A small network was shown many inputs. Here are its activations along a few directions, one row for each input.
Each table varies a few parts of the input and shows all the possible inputs, shuffled.
A made-up example of a description, with smaller parts first: one of 6 places along a line, together with either a single point or one of 11 places around a ring or (one of 2 separate values, together with one of 8 places around a ring).
Shared parts are said once, and a part with two or three values counts as separate values.

Other details of the inputs vary at random and push rows far along two fixed directions, the same in every table; ignore that.
These rows show it; all are for the same input, with only those details redrawn:
[ 34 -30  -4  18 -26 -33  -8 -16 -11   8  -3  42]
[  5  24 -20 -52  35 -17  16  -4  60  -8  -1  -4]
[-23   8  -2  61  35  32 -22 -13  13  39 -12 -30]

Rows:
r1: [ -7  20 -11 -52  11 -15  30  13  57 -16  30 -25]
r2: [-34   3   2  63  20  39 -26  -3  16  37  -5 -29]
r3: [-44  -7   7  52   0  64 -18   5 -11  14   5 -55]
r4: [-16   4   8  59  34  50 -36   3 -10  22 -46 -29]
r5: [ 17 -16   5   9 -22 -43  14 -11 -43   6   7  31]
r6: [  4 -30   2  -8 -54   0   4  10 -46 -14   6  28]
r7: [ 34 -28  15  12 -24 -33   0  -9 -39  -9  -9  18]
r8: [ 16 -21  10  10 -17 -40  18 -15 -36  12   1  38]
r9: [ 39 -24  -3   6 -26 -21 -17  -1 -26  -9 -22  32]
r10: [-33  18   2  58  30  39  -3   6 -26  27  -5 -39]
r11: [ 25 -33  10   7 -46 -16   1  11 -22 -13   6  18]
r12: [-13  25   0 -69  20   8  29  33  30 -28 -16  -6]
r13: [ -6  26 -21 -58  19  -7   5  15  51 -29   4 -12]
r14: [-28   5  14  58  39  18  -2 -19   4  36   0 -43]
r15: [  0  31 -18 -55  38 -30  11  -9  46 -14  -2 -14]
r16: [-10  38 -10 -61  39 -22  34   6  16 -23   1 -15]
r17: [ 10 -27   7   9 -39 -24  17   4 -21   9  15  40]
r18: [ 33 -28   1  20 -34 -36   9  -9 -19   2  20  20]
r19: [  9 -32 -12  -1 -51 -18 -14 -10 -10 -11  17  30]
r20: [-22  24  22  36  55  47 -30   1 -38  46 -16 -21]
r21: [-25  16   0  56  41  26 -30 -12 -11  21 -21 -39]
r22: [-25  19  -5 -79   9  21  27  24  25 -34  -7  -9]
r23: [ 12 -21   2   8 -43 -20   9  13 -39  -7  13  31]
r24: [-30  -4  21  58  15  55 -16  16  -5  16 -19 -43]
r25: [-12  28  -4 -90  22  26   5  20  21 -13  16   3]
r26: [-35  13   7  59  34  35   5  -4  -7  44  -2 -30]
r27: [-35  10  -3  58  17  37 -29   1  13  31   0 -37]
r28: [ 33 -31  22   9 -19 -27  -1  -6 -38 -13 -24  26]
r29: [ 27 -31   6   2 -34  -9 -22  11 -18 -15 -28  38]
r30: [-19  12 -17 -60   0  -2  27   5  53 -24  37 -28]
r31: [  5  29 -24 -53  30 -19  12   0  54 -13   4 -12]
r32: [-19  12 -23 -62  11   1  11  -3  62 -21  13  -6]
r33: [-29  24 -20 -70   6   7  31  18  25 -31  22 -17]
r34: [ 30 -26   9  18 -24 -40   3 -13 -38 -10   7  18]
r35: [ -6  21 -11 -54  12  -9  27  19  48 -29  23 -26]
r36: [-28  10   3  56  44  21 -22 -21   7  37 -18 -31]
r37: [  6  30 -23 -55  33 -13   9   6  44 -25  -4 -13]
r38: [ 26 -26  -1   1 -39 -15 -20   8 -17 -13 -14  31]
r39: [  5  26  -5 -66  46 -12   3   4  37 -28 -41  -6]
r40: [ 39 -30   8  13 -33 -23   3   0 -31  -9  -3  19]
r41: [-59   5  -1  54   4  53  -6   2 -17  31  17 -42]
r42: [-29  16   7  51  29  46  -6  10 -27  27 -20 -38]
r43: [-27  12   9  55  35  17  -4 -15  -2  30   6 -51]
r44: [ 10  19   0 -59  32  -3  26  15  41 -30 -16 -19]
r45: [ 12  39  -1 -79  47   7  10  19  20  -2   0   6]
r46: [  6  26 -13 -51  27 -15  29   8  42 -27  15 -26]
r47: [ 34 -30  -4  18 -26 -33  -8 -16 -11   8  -3  42]
r48: [ -1  36   2 -81  32  13   7  28  26  -5   8   7]
r49: [  9 -37  -3   2 -55 -10   2  -1 -24 -21  30  15]
r50: [ 44  18  21  18 -31 -37 -17 -35 -29  -3  13  44]
r51: [-48 -11   6  62   5  53  -9  -9   8  31  21 -46]
r52: [  9 -31 -12  -3 -48 -10 -18  -5 -19 -22  10  28]
r53: [ 12 -44  11  -2 -53   4  -2   5 -26 -23   1  22]
r54: [  7  67   2 -52   8  -2   3  -4  57 -21  27   1]
r55: [ 21 -22  19   2 -16 -23   5   1 -55  -8 -31  39]
r56: [ 15 -23   7   0 -43 -13   7  18 -40  -8  -2  31]
r57: [-29  12  15  52  34  52  -8  13 -27  24 -35 -30]
r58: [ 25   5  10   5 -63  -6 -22 -25 -18 -15  34  47]
r59: [ -8  15  -6 -50  16 -13  34   9  64 -11  25 -17]
r60: [-22  13   6  51  39  32 -33  -8 -14  22 -37 -37]
r61: [ -1 -34   1   1 -49 -12  15  -5 -26   1  22  38]
r62: [ 14 -39   1  -5 -46   4 -24   2 -23 -22 -18  36]
r63: [-18  30 -13 -58  14 -11  36  20  40 -11  22 -12]
r64: [-24   2   9  67  29  31  -2 -11   8  39   6 -42]
r65: [-34  19  13  45  39  35  -6   2 -33  25 -25 -39]
r66: [-34  18   1  57  29  32   2   0 -14  38   3 -38]
r67: [ 14 -34  -6  -6 -50  -3 -22  -1 -23 -20  -4  28]
r68: [ 50  17  14  16 -39 -27 -15 -26 -19  -3  19  46]
Q: Describe the family of inputs behind these rows.
A: one of 4 places along a line, together with either one of 2 separate values or (one of 3 separate values, together with one of 5 places along a line)
Q: Changing only the place on the line of 4 turns r26 into r8. The same change can be made to r4. Which row results?
A: r39
Q: Changing only the place on the line of 4 turns r2 into r32. The same change can be made to r38. Which row results?
A: r67
Q: Change only the place on the line of 5 in r36. List by row number the other rows that result.
A: r15, r21, r39, r60
Q: Change only the choice among 2 separate values in r48. List by row number the other rows that result.
A: r54
Q: Change only the choice among 3 separate values in r42. List by row number the other rows that result.
A: r9, r40
Q: Change only the choice among 2 separate values in r68. List by row number the other rows that result.
A: r45
Q: Change only the place on the line of 5 in r11. List by row number the other rows that result.
A: r1, r24, r35, r59

Rows:
r69: [-15  14  -2  -8  30  19  -1   9  13   1 -16 -21]
r70: [  8 -21  14  55 -24  11 -27  -8 -43  17  -6  15]
r71: [-11  18   0  -8  15   6   8   2  12  -3   7 -20]
r72: [ -2 -24  16  74 -24  17 -21  -7 -48  19  -4  -1]
r73: [ 19  -5  -1 -35  -6 -22   8   3  -1 -12  -5  24]
r74: [-16  -1   2  38  11  18  -8  -5   2  15  -5 -25]
r75: [ -7 -10   7  29   2  10   0   2 -19  10  -8  -9]
r76: [-19  16   0  -5  27  10  13   6  10   6  -1 -25]
r77: [ -8  15  -7  -4  19   1   4  -5  22   6   6 -14]
r78: [ 21 -16   4   3 -26 -11 -11   0 -19 -10  -7  24]
r79: [ 24 -16  -5 -12 -17 -22  -5  -4   2 -12  -7  24]
r80: [ 18  -1  -1 -33  -6 -25  12   2  -1  -9   0  26]
r81: [-16  27  -1  -4  25  16   3   0  16   5   6 -24]
r82: [ 13   9  -1 -29  -5 -15   6  -1   7 -12   6  16]
r83: [-33   2  -4   5  -2  36   1  12  17   5  17 -26]
r84: [ 20  -2  -6 -26 -10 -28   5  -6  13 -10   5  25]
r85: [-17  20  -1  -6  29  12  10   4  11   9   0 -21]
r86: [ 23 -21   0   9 -22 -19 -11 -10 -12   0  -2  28]
r87: [ -4   7  -5  -5  10  -6   7  -3  18   0   6 -11]
r88: [  2 -11  -7 -40 -26  -8   9   9  -1 -25   8  16]
Q: Describe the family of inputs behind these rows.
A: either one of 2 separate values or (one of 3 separate values, together with one of 6 places along a line)
